These are the activations of a small neural network, seen along a few directions. Each row is one input.
Each table varies a few parts of the input and shows all the possible inputs, shuffled.
Descriptions start from the smaller parts, as in this example, which fits no table here: one of 6 places along a line, together with either a single point or one of 9 places along a line or (one of 3 separate values, together with one of 8 places around a ring).
Shared parts are said once, and a part with two or three values counts as separate values.
(in the rows, 128 means zero)

Other details of the inputs vary at random and push rows far along two fixed directions, the same in every table; ignore that.

A family of inputs:
R1: [118 162 115 136 158 113  86 128 180 182 161 118 110 144 114 137 102]
R2: [110 149 143 139 136 136  99 129 174 182 137 145  69 180  87 127 127]
R3: [170  89 132 108 131 128 132 138  83  98 148  96 168  99 149 129 140]
R4: [116 149 140 138 136 132  99 129 174 176 132 140  71 180  90 130 127]
R5: [ 75 175  78 142 140 110 124 118 172 112 132 105 153 108 147 118 102]
R6: [ 66 167 123 147 130 129 133 111 174 135  95 165  78 156 105 117 104]
R7: [188  54 159 110 112 143 164 143  64 100 121 134 146 106 132 128 162]
R8: [172  51 181 121  99 154 169 137  75 113 101 159 106 137 110 129 175]
R9: [158 131 105 123 144 114 105 133 125 119 163  78 172 103 159 131 117]
R10: [158 127 110 125 152 108 109 132 123 129 165  84 175  98 157 136 115]
R11: [134 108 166 138 118 146 132 129 144 165 107 168  62 181  80 132 151]
R12: [180  86 129 119 125 127 140 135  89 102 138 101 170  98 154 134 141]
R13: [129 154  99 131 162 114  85 126 158 145 173  93 146 118 128 133 103]
R14: [109 158  84 133 126 118 124 117 117  91 121 104 182  82 156 127 112]
R15: [ 62 178  82 150 137 122 114 119 180 146 117 135 125 134 121 133 110]
R16: [135 162  99 136 154 104  86 129 159 155 172  86 143 129 143 134 104]
R17: [137 165 118 115 136 123 110 119 116  96 162 114 178  91 169 133 105]
R18: [109  94 177 129  87 150 181 120  90 104  52 200  86 154  96 114 154]
R19: [116 160 112 134 157 122  90 126 176 181 161 121 108 146 107 132 104]
R20: [121 165 111 145 152 112  88 125 180 180 159 117 107 153 115 135 105]
R21: [155 128 107 114 150 114 108 132 117 126 169  83 170  99 155 130 118]
R22: [186  54 166 102 108 136 166 144  60 107 122 127 146 108 146 131 163]
R23: [130 110 169 125 116 149 132 139 141 174 116 171  56 181  77 124 147]
R24: [124  51 199 119  68 162 223 130  63  76  34 206  69 150 108 113 176]
R25: [120 106 106 128 115 124 174 123 102  68 105 117 179  79 162 120 135]
R26: [ 72 152 149 141  93 150 144 122 147 155  67 191  54 179  78 122 140]
R27: [118 113  98 124 112 128 160 132  91  74 106 114 181  85 165 129 145]
R28: [155 132 143 104 115 134 138 128  79  77 142 124 172  93 172 130 130]
R29: [104 161  95 128 133 113 120 116 113  82 122 104 181  93 161 113 103]
R30: [115 149 145 136 139 125 103 133 173 192 138 140  77 176  97 134 121]
Each input here is: one of 2 separate values, together with either a single point or one of 5 places around a ring or one of 9 places around a ring.
Changing only the choice among 2 separate values turns R22 into R1. The same change can be made to R23. Which row results? -> R7
Change only the choice among 2 separate values in R21. List by row number the other rows that result. -> R19

A family of inputs:
R31: [137  62 178 130 114 143 163 137 127 154  84 169  53 178  74 120 156]
R32: [170 113 117 118 128 123 121 129  78  78 140  92 184  89 161 125 130]
R33: [134 177  85 124 148 114  79 128 137 139 174  83 182  99 157 143 105]
R34: [ 75 190  60 142 144 104 113 120 164 100 137  91 176  95 171 125  94]
R35: [ 83 202 146 140 156 129  76 118 229 220 163 164  36 202  78 133  92]
R36: [108 103  98 133 114 129 172 124  98  67  88 124 169  85 147 115 139]
R37: [ 49 233  64 147 152 104  88 112 201 135 145 109 142 125 149 125  76]
R38: [111 119 117 123 109 134 163 120  86  60  96 138 164  89 152 115 129]
R39: [ 88  79 144 149  90 144 200 124 124 127  42 190  72 154  88 124 164]
R40: [164  81  94 133 133 116 135 135  92  91 129  72 187  86 150 127 148]
R41: [158 149 112 113 128 126 101 129  93 100 157  93 183  90 165 132 119]
R42: [178 109 166  99 126 131 141 131  84  98 157 131 147 107 160 134 131]
R43: [189  57 124 110 112 130 164 147  59  95 132  96 197  77 163 145 171]
R44: [167 139 134 108 128 124 109 123  76  76 150 100 180  91 167 124 117]
R45: [169  23 201 118  91 159 202 146  91 139  83 185  65 163  90 135 190]
R46: [ 62 171 154 143 107 144 141 108 163 145  81 201  64 174  91 119 115]
R47: [ 97 190  38 153 193  88  55 127 226 189 204  52 164 112 140 138  82]
R48: [ 80 206 141 146 140 133  69 115 206 199 133 164  43 206  67 123 100]
R49: [102 152 119 120 109 127 148 119 110  75 111 130 159 103 166 120 119]
R50: [ 77 175  63 140 147 111 114 117 151  91 133 100 178  86 154 117  93]
R51: [184  65 118 111 107 134 159 144  55  90 123  91 200  72 164 143 168]
R52: [133  70 175 139 107 145 158 133 123 144  77 168  57 179  72 119 159]
R53: [120 152 185 115  97 158 121 130 124 174 114 193  62 180  90 140 142]
R54: [165  53 123 127 138 118 155 139  96 106 121  93 151 106 136 122 147]
R55: [117 108 154 143 110 145 133 132 150 167  91 165  58 185  67 129 152]
R56: [ 76 159  78 144 130 111 135 122 161 111 113 109 152 110 150 124 116]
R57: [168  69 232  99  81 170 179 138  69 132  98 210  69 165 104 135 176]
R58: [ 91 111 171 136  86 152 182 117 116 117  55 210  71 161  95 121 146]
R59: [190  88 161  95 128 124 145 129  48  60 142 106 180  82 176 117 127]
R60: [ 95 221  51 153 186  94  37 115 205 158 188  60 162 121 136 125  71]
R61: [104 147 159 143 130 138 106 121 167 169 110 168  46 195  73 120 118]
R62: [105 183  73 150 188  94  69 124 222 182 188  72 130 134 124 124  78]
R63: [129  59 166 144 108 145 163 135 123 149  74 161  55 179  68 120 165]
R64: [142 103 162 109  90 140 187 118  42  37  86 158 170  78 170 121 139]
R65: [131 160 121 128 152 117  88 116 135 117 156 100 144 124 137 118  97]
R66: [118 202  89 130 186  93  56 115 180 139 192  70 156 114 151 118  64]
R67: [ 79  89 141 147  87 145 198 131 135 131  48 182  68 165  96 124 169]
R68: [137 117  86 140 134 119 115 136 128 140 134  89 155 110 131 134 140]
R69: [117 146 189 128 120 146 113 117 136 151 112 181  51 188  83 117 121]
R70: [170 121 135 106 134 127 122 130  98 109 169 103 179  92 166 134 128]
R71: [ 71 144  62 150 137 114 135 121 157 109 111 107 155 100 133 117 115]
R72: [163 100 127 123 145 118 133 134 121 118 151  98 148 109 145 122 123]
R73: [ 60 186 166 130  99 144 138 116 160 139  87 204  55 180 103 123 119]
R74: [152 118 112 125 124 127 122 133 100 116 132 105 160 109 142 131 141]
R75: [103 171  63 155 190  91  72 127 224 186 187  65 130 133 121 125  84]
R76: [ 59 154 136 153 111 139 149 116 173 153  73 192  62 171  86 123 123]
R77: [167  79 136 117 140 121 142 131  94 100 129 102 150 107 144 118 132]
R78: [166 108 135 118 142 118 129 133 115 114 156 105 147 111 149 121 119]
R79: [171  85 147 111 132 124 141 132  82  93 132 113 148 108 147 121 129]
R80: [131 157  68 138 151 108  85 129 148 135 160  69 180  98 148 135 114]
R81: [186  71 126 107 107 134 155 143  46  84 127 100 199  73 169 141 165]
R82: [123 153 184 116 108 152 118 131 137 183 127 193  62 185  90 142 139]
R83: [189 106 153  97 103 139 140 133  32  65 134 116 187  79 177 131 148]
R84: [ 82 178 132 149 149 133  86 129 227 230 147 163  44 199  71 139 111]
R85: [131 100 168 127 102 152 146 143 129 178 106 178  71 177  85 143 161]
R86: [ 26 197 100 170 135 121 116 109 231 191  92 174  52 185  73 122 100]
R87: [159  35 203 125  87 159 186 137  71 113  61 185  65 170  84 118 179]
R88: [ 92 183  87 126 140 120 116 112 129  74 133 110 183  81 162 116  94]
R89: [104 169 159 127 110 149 104 128 159 194 120 180  59 188  82 139 132]
R90: [151 151 100 122 162 109  96 125 146 127 185  82 167  98 164 135 100]
R91: [187  69 152 108  93 144 161 139  36  78 110 127 167  96 153 133 169]
R92: [162  70 113 124 120 126 154 146  96 130 130 101 166 105 139 144 165]
R93: [171 115 119 109 127 126 125 136  85 111 158  98 189  90 165 144 137]
R94: [140 148 115 124 150 119  98 130 149 146 175 108 150 119 144 138 114]
R95: [146 177 120 117 166 106  85 120 146 125 194  89 160 107 162 121  82]
R96: [191  51 128 111 122 127 165 145  71  92 140  95 193  75 166 139 164]
R97: [116 124 160 137 133 139 127 131 178 191 129 168  49 187  81 134 133]
R98: [172  50 224 105  88 161 187 137  76 125  91 193  62 167  97 119 167]
R99: [155 139 133 108 124 131 117 134 106 131 155 120 157 113 147 142 132]
R100: [114 139 138 111 104 137 158 119  77  53 102 154 158  91 155 114 123]
R101: [106 166  63 148 155 106  83 135 183 180 161  79 148 123 125 145 117]
R102: [101 172  62 152 188  93  73 128 224 189 191  71 130 131 127 136  91]
What do these inputs look like to the network? -> one of 6 places along a line, together with either one of 3 separate values or one of 9 places around a ring
Changing only the place on the line of 6 turns R62 into R72. The same change can be made to R52. Which row results? -> R87
Change only the place on the ring of 9 in R101. List by row number the other rows that result. -> R40, R47, R54, R63, R68, R75, R92, R102
Start at R41 and move only the place on the ring of 9, one step at a time. The first step leads to R89. Which rows follow, in order? -> R99, R70, R35, R98, R66, R65, R48
Change only the choice among 3 separate values in R38. List by row number the other rows that result. -> R37, R58

A family of inputs:
R103: [194  95 123 100 116 129 141 133  40  53 150  86 230  54 192 134 146]
R104: [178  27 156 118 104 137 192 140  51  66  92 126 148 102 145 117 171]
R105: [144 157  99 121 161 106  98 128 141 125 182  86 171  93 160 128  97]
R106: [103 139 125 132 115 132 142 128 142 137 109 149 115 140 122 133 131]
R107: [139 116 143 128 140 129 121 129 142 144 131 126  99 149 111 125 124]
R108: [109 146 137 132 119 132 125 120 128 130 106 147 110 142 116 120 124]
R109: [112 149 143 122 118 134 129 128 132 138 125 154 110 143 129 136 129]
R110: [104 143 140 128 125 133 139 120 139 130 119 153 109 135 123 120 118]
R111: [141 151  86 126 150 116  87 131 136 136 170  75 176  98 151 139 113]
R112: [105 149 137 127 113 134 139 123 137 138 113 153 111 139 127 128 130]
R113: [134 123 137 127 125 133 126 136 142 161 133 135 110 145 120 141 135]
R114: [134 144  82 135 158 101  92 126 139 127 163  67 180  99 148 129 108]
R115: [134 115 144 126 136 131 129 131 144 154 134 140 102 143 113 132 128]
R116: [123 167 102 124 157 109  94 119 134  96 165  89 167 101 163 121  89]
R117: [127 111 136 134 138 123 127 131 147 141 127 123 104 148 109 119 129]
R118: [107 136 127 138 121 130 128 125 134 130 101 145 111 142 110 123 125]
R119: [138 119 139 132 130 132 115 128 133 155 125 132 104 150 106 132 131]
R120: [112 120 130 142 129 128 139 123 148 125 108 135  98 144 109 120 127]
R121: [173  39 142 115  91 146 186 144  46  82  92 133 157  99 142 131 185]
R122: [108 122 124 138 130 128 146 122 150 134 114 142 108 134 115 127 128]
R123: [117 147 144 127 124 132 116 123 123 130 118 147 108 146 117 127 122]
R124: [191  56 168 102  90 142 178 144  46  89 116 139 153 101 155 136 170]
R125: [147 155 102 124 162 107  91 126 138 116 176  78 163 103 156 120  95]
R126: [113 141 148 122 129 133 132 124 134 130 128 156 106 140 123 128 119]
R127: [136 166 107 123 159 111  98 122 141 115 178  96 176  95 163 128  95]
R128: [123 112 136 131 135 126 137 132 149 152 129 136 107 143 111 128 132]
R129: [140 133 144 128 126 131 114 128 126 149 131 137 104 149 109 128 127]
R130: [104 140 122 132 114 138 131 129 135 134 106 148 116 140 111 129 134]
R131: [136 138 138 123 119 138 116 133 129 153 136 140 109 145 111 135 136]
R132: [115 120 119 138 123 128 140 133 147 152 118 137 113 144 119 134 142]
R133: [128 145 150 125 119 136 122 129 137 146 135 151 113 145 126 137 130]
R134: [104 132 131 131 125 131 144 124 145 131 110 153 108 137 115 123 121]
R135: [108 130 117 138 118 136 133 129 140 140 108 140 111 137 108 132 142]
R136: [113 151 140 121 116 140 119 127 126 135 122 152 110 144 117 133 132]
R137: [115 113 123 138 134 126 141 129 149 145 122 138 108 140 115 126 131]
R138: [133 137 155 125 133 133 118 122 136 128 133 143 103 151 117 120 119]
R139: [168  48 160 112  96 142 194 133  49  51  83 136 153  99 147 115 158]
R140: [105 150 133 127 112 140 127 125 130 135 112 151 113 139 116 126 133]
R141: [108 140 143 131 123 133 132 119 136 120 114 144 101 144 118 112 115]
R142: [107 129 120 139 119 129 144 128 147 142 111 142 111 139 119 137 138]
R143: [121 117 133 132 123 129 136 137 145 159 126 135 109 147 114 137 142]
R144: [141 170 102 127 152 111  83 119 130 114 167  87 178 101 157 129  99]
R145: [119 155  73 144 153 105 101 120 142 111 145  76 177  92 152 127 106]
R146: [130 148  78 131 151 111  95 133 140 132 166  72 180  96 149 134 118]
R147: [119 117 120 145 129 127 127 129 137 146 112 131 109 146 108 124 136]
Changing only one part turns R117 into R141. The same change can be made to R143. Which row results? -> R112
Changing only one part turns R142 into R124. The same change can be made to R122. Which row results? -> R105
What do these inputs look like to the network? -> one of 5 places around a ring, together with one of 9 places around a ring
Change only the place on the ring of 5 in R111. List by row number the other rows that result. -> R107, R113, R115, R119
Change only the place on the ring of 9 in R136. List by row number the other rows that result. -> R103, R111, R121, R130, R131, R135, R140, R146
